A small network was shown many inputs. Here are its activations along a few directions, one row for each input.
Each table varies a few parts of the input and shows all the possible inputs, shuffled.
A made-up example of a description, with smaller parts first: one of 3 separate values, together with either a single point or one of 9 places along a line or (one of 4 places along a line, together with one of 8 places around a ring).
Shared parts are said once, and a part with two or three values counts as separate values.

Other details of the inputs shift rows strongly along three fixed directions, in all tables alike. That doesn't count.

A family of inputs:
R1: [-.10, .07, .18, -.22, .17, .02, -.12, -.27, .00, -.05, .16, .12, .20]
R2: [.09, -.08, .00, -.06, .02, .10, -.06, .16, .17, .14, -.12, -.17, .11]
R3: [-.14, .16, .33, -.70, -.17, -.17, .04, -.28, -.04, -.12, -.25, -.27, -.36]
R4: [.03, -.06, -.14, .18, .00, .10, -.09, -.03, -.11, .00, .15, .19, .09]
R5: [.07, -.01, .00, -.07, .05, .01, -.09, .18, .10, .09, -.05, -.16, .09]
R6: [-.10, -.07, .22, -.42, .04, .18, -.09, -.08, .06, .12, -.22, -.38, .08]
R7: [-.13, -.01, .24, -.21, .01, .19, -.17, -.26, -.08, -.02, .02, .04, .17]
R8: [.10, -.01, -.28, .24, .11, -.15, .07, .19, .11, .10, .14, .02, -.11]
R9: [-.02, .12, -.09, .13, -.58, -.09, .22, -.19, -.18, -.26, -.03, .41, -.65]
R10: [.06, .01, -.12, .23, .02, -.05, .04, .20, .15, .11, .08, .00, -.10]
R11: [.05, -.02, -.16, .04, .16, -.19, .10, .35, .31, .27, -.07, -.40, -.19]
R12: [.09, -.06, -.05, -.13, .00, .06, -.05, .15, .07, .09, -.13, -.20, .07]
R13: [-.08, .00, -.03, .38, .25, -.13, .16, -.10, -.16, -.11, .15, .16, .27]
R14: [.09, -.02, -.01, -.27, -.36, -.06, .15, .15, .07, .06, -.42, -.33, -.51]
R15: [.05, .02, -.05, -.05, .15, -.08, -.06, .15, .08, .07, .06, -.17, .04]
R16: [.10, -.01, -.24, .24, .05, -.09, .03, .22, .07, .09, .12, -.01, -.12]
R17: [-.08, .07, .21, -.20, .10, .07, -.14, -.20, -.02, -.05, .11, .07, .15]
R18: [-.06, -.09, .02, .35, .11, -.01, .10, -.01, -.22, -.13, .06, .15, .24]
R19: [.05, .05, -.08, .14, .10, .01, -.11, -.01, -.02, -.06, .22, .24, .18]
R20: [.04, -.03, -.04, .16, -.03, .10, -.10, -.03, -.02, -.02, .13, .25, .15]
R21: [.01, .06, -.11, .15, -.66, -.02, .19, -.14, -.19, -.23, -.10, .39, -.62]
R22: [-.10, -.03, .23, -.27, -.06, .27, -.12, -.29, -.06, -.03, -.07, .04, .16]
R23: [.09, -.04, -.10, .09, -.06, .16, -.09, -.03, -.05, -.06, .04, .25, .20]
R24: [-.03, .03, -.07, .18, .12, .02, -.02, -.10, .04, .00, .23, .26, .08]
R25: [.13, -.03, -.21, .18, -.05, -.04, -.01, .24, .03, .07, .03, .00, -.05]
R26: [-.18, .01, .25, .02, .21, -.06, .07, -.19, -.20, -.14, -.01, -.08, .24]
R27: [.12, .05, -.15, -.02, .19, -.25, .06, .42, .34, .22, -.07, -.37, -.07]
R28: [-.16, -.09, .27, -.09, .10, .10, .08, -.19, -.24, -.17, -.16, -.05, .27]
Each input here is: one of 4 places along a line, together with either a single point or one of 6 places around a ring.
Q: Changing only the place on the line of 4 turns R7 into R24. The same change can be made to R21. Which row results?
A: R11
Q: Change only the place on the line of 4 in R8. List by row number the other rows that result.
A: R4, R14, R16
Q: Which other rows agree with R28 in the place on the line of 4? List them by row number.
A: R2, R6, R12, R14, R22, R23

A family of inputs:
R29: [-.03, .04, .09, -.09, .04, .03, -.07, -.21, -.14, -.16, .10, .23, .23]
R30: [-.04, -.01, .02, -.12, .04, .06, -.03, -.20, -.20, -.11, .05, .09, .11]
R31: [-.01, -.02, -.02, -.06, .18, -.05, -.06, .13, .02, .10, -.01, -.24, .08]
R32: [.00, -.03, .08, .01, .03, .08, -.04, -.12, -.11, -.11, -.02, .06, .21]
R33: [.00, .08, .11, -.16, .03, -.13, .03, .09, .13, .08, -.08, -.25, -.09]
R34: [-.01, -.06, .00, -.09, .17, -.06, -.05, .14, .04, .10, -.04, -.25, .05]
R35: [.29, -.11, -.62, .95, .18, -.16, .11, .60, .25, .18, .37, .31, .10]
R36: [.10, .00, -.15, .06, -.56, .11, .01, -.09, -.04, -.06, -.06, .39, -.34]
R37: [.04, -.04, -.12, -.05, -.05, .24, -.23, -.11, -.01, .00, .21, .20, .12]
R38: [-.09, .03, .10, -.06, .07, .03, .00, -.17, .00, -.05, .07, .13, .07]
R39: [-.11, -.03, .03, -.01, .09, .08, -.03, -.23, -.09, -.04, .11, .12, .06]
R40: [.13, -.02, -.28, .35, -.11, -.17, .13, .26, .07, .08, .04, .00, -.29]
R41: [.00, -.03, -.09, .31, -.25, .04, .18, -.09, -.09, -.13, .03, .36, -.20]
R42: [.16, .19, -.01, -.30, -.82, -.10, .19, .02, .07, -.13, -.37, .13, -.97]
R43: [.07, -.09, .03, -.07, .14, -.04, .05, .27, .14, .14, -.21, -.39, .10]
R44: [-.03, -.05, .08, -.07, .11, .02, .00, .14, .05, .07, -.12, -.24, .10]
R45: [-.07, .01, .11, .04, -.01, .12, -.07, -.19, -.18, -.13, .06, .20, .19]
R46: [-.04, .06, .06, -.01, .08, .00, -.10, -.13, -.07, -.10, .13, .17, .19]
R47: [.01, .06, .04, -.03, .02, -.02, -.05, -.14, -.09, -.13, .08, .17, .17]
R48: [-.04, .01, .03, -.09, .03, .04, -.06, -.22, -.20, -.11, .05, .08, .11]
R49: [-.05, -.03, .09, -.07, .08, -.02, .07, .15, .18, .17, -.18, -.39, -.04]
R50: [-.10, -.01, .05, -.03, .09, .06, -.07, -.19, -.14, -.06, .13, .12, .07]
R51: [-.04, .08, .10, -.16, .05, -.09, .06, .05, .17, .11, -.12, -.26, -.11]
R52: [-.04, .00, .10, -.04, .05, .02, .02, .07, .04, .08, -.07, -.20, .04]
R53: [-.07, -.05, .12, .03, .05, .10, -.03, -.11, -.08, -.03, .06, .07, .15]
R54: [.01, .05, .08, -.17, .07, -.12, .01, .16, .13, .06, -.11, -.23, -.02]
R55: [-.04, -.03, -.01, -.06, .17, -.08, .01, .14, .17, .19, -.08, -.38, -.06]
Q: Changing only one part turns R50 into R53. The same change can be made to R30. Which row results?
A: R43
Q: What is each input in this table made of?
A: one of 3 separate values, together with either a single point or (one of 2 separate values, together with one of 4 places along a line)
Q: Which other rows agree with R29 in the choice among 3 separate values? List them by row number.
A: R33, R35, R38, R42, R46, R47, R51, R54
